These are the activations of a small neural network, seen along a few directions. Each row is one input.
In each table, some parts of the input vary, and every possible input appears once, in random order.
A made-up example of a description, with smaller parts first: line(6) and (point or ring(11) or (values(3) and ring(5))).
Shared parts are said once, and a part with two or three values counts as separate values.
In the rows, zero is written as 128.

A family of inputs:
row 1: [125 129 127 137 126 134 127 122 135 127 113 116 121 128 124 135 122]
row 2: [134 129 127 134 134 131 131 131 129 125 125 121 127 134 127 144 137]
row 3: [123 128 125 137 131 135 129 121 133 127 117 112 119 130 122 136 122]
row 4: [110 102 136  43 102  57 131 136 107 156 181 221 175  78 189   9 109]
row 5: [133 128 129 134 128 131 131 131 134 125 115 122 129 126 132 140 132]
row 6: [137 131 129 133 128 131 129 134 132 125 122 126 129 133 130 143 136]
row 7: [131 127 126 135 134 130 133 128 131 126 118 117 126 128 130 141 132]
row 8: [132 132 127 138 134 139 126 129 125 124 135 120 123 139 116 143 135]
row 9: [135 133 129 137 130 138 125 132 127 125 129 126 125 137 121 143 136]
row 10: [126 135 127 141 128 141 123 123 128 125 123 116 118 137 112 138 124]
row 11: [123 134 126 141 133 142 123 120 125 124 131 111 116 138 105 137 122]
What is each input in this table made of?
> point or (values(2) and ring(5))

A family of inputs:
row 12: [138 100 130 128 151 141 138 135 136 137 131 143 137 105 181 156 164]
row 13: [106  98 140  88 117  90 139 131 122 140 154 162 154  71 151  59 115]
row 14: [128 165 144 146 103 161  92 123 109 115 151 163 112 147  85 128 115]
row 15: [145 112 117  95 134  80 146 140 160 135 117 139 135 137 186 152 170]
row 16: [152 145 133 189 158 154 130 129 127  99  87  41 110 143  61 211 134]
row 17: [163 153 141 130 110 146 109 161 112 123 146 174 146 144 128 132 139]
row 18: [129 128 134 126  80 131 117 141 166 126  87 135 127 103 153 124 104]
row 19: [125 157 123 155 123 154 112 111 112 125 136 126  92 167  88 154 136]
row 20: [109  99 126  77 121  67 159 120 118 127 130 141 156  86 158  64  98]
row 21: [136 158 130 154 100 162  97 129 138 116 143 126 105 158  63 151 115]
row 22: [ 97 144 125 151 117 150 123  85 130 142  89 111  98 150 107 103 105]
row 23: [157 121 139 148 152 127 154 143 150 105  79  87 149 120 160 207 159]
row 24: [109 144 136 141  91 166 106 112 150 119 125 112 101 145  92 116  85]
row 25: [104 150 141 137  93 150  96 112 123 130 117 143 119 123 103  90  92]
row 26: [155 127 110 109 149 108 145 162 129 130 158 126 130 172 157 165 189]
row 27: [133 101 148  79 128  86 134 144 126 140 168 184 166  89 157  82 141]
row 28: [ 85 118 117 102 126  98 137  98 102 131 154 104 130 113 109  60  77]
row 29: [104 137 113 110 142 106 119 114  80 128 188 124 116 137  97 102 100]
row 30: [104 131 131 120 140 134 102 116  97 137 207 142 129 130  84  85 117]
row 31: [152 109 120 146 167 166 141 156 109 118 162 132 134 145 140 167 184]
row 32: [112 109  99 111 128  86 147 120 161 137  86 116 115 114 173 123 118]
row 33: [174 132 151 173 162 143 158 163 131  86  99  69 151 141 118 229 183]
row 34: [142 134 122  98 151  96 149 145  83 133 177 155 158 137 140  97 130]
row 35: [ 88 111 122 151 156 172 132  80 130 136 130  90  92 132 102 124 104]
row 36: [142 122 133 104 148 116 134 159 103 145 200 173 163 127 126  92 156]
row 37: [115 119 114 163 165 174 114 107 109 122 157 109  86 150  79 160 133]
row 38: [153 132 148 121  85 131 115 148 163 126 105 148 147 127 156 140 132]
row 39: [165 152 129 140 123 137 135 159 118 130 130 149 138 154 143 160 186]
row 40: [154 133 148 110  98 116 103 146 135 132 104 186 153 114 156 113 126]
row 41: [129 129 140 114  93 116 109 139 135 136  94 167 142  94 153  96 105]
row 42: [123 129 119 137 112 113 140 123 139 142  63 142 124 102 168 111 123]
row 43: [104 100 119 139 143 140 145 115 140 139 101 118 119  83 171 130 122]
row 44: [158 135 139 123 115 104 134 135 142 140  85 162 142 127 181 145 176]
row 45: [129 126 111 159 146 141 149 127 152 118  50  67 131  93 139 163 105]
row 46: [162 150 138 138 100 155 123 160 139 115 145 142 145 159 112 154 147]
row 47: [116 133 123 166 147 162 135  98 147 119  74  43 101 130  80 160  92]
row 48: [ 82 118 137 110 128 131 109  96 106 138 183 126 126 113 106  49  95]
row 49: [115 134  99 130 147 119 118 113 126 133 152 102  86 177  90 162 132]
row 50: [ 92 118  98 128 137 117 129  89 150 141 115  82  90 160 103 120 102]
row 51: [133 108 133  74 131  72 148 133 113 128 136 161 166 104 164  84 114]
Changing only one part turns row 31 into row 36. The same change can be made to row 12. Which row results?
> row 27
Changing only one part turns row 46 into row 17. The same change can be made to row 18. Which row results?
> row 41
What is each input in this table made of?
> ring(5) and line(8)
Change only the ring(5) part in row 32. List by row number the other rows that result.
> row 15, row 26, row 49, row 50
Change only the line(8) part in row 37. List by row number the other rows that result.
> row 14, row 16, row 19, row 21, row 29, row 30, row 49
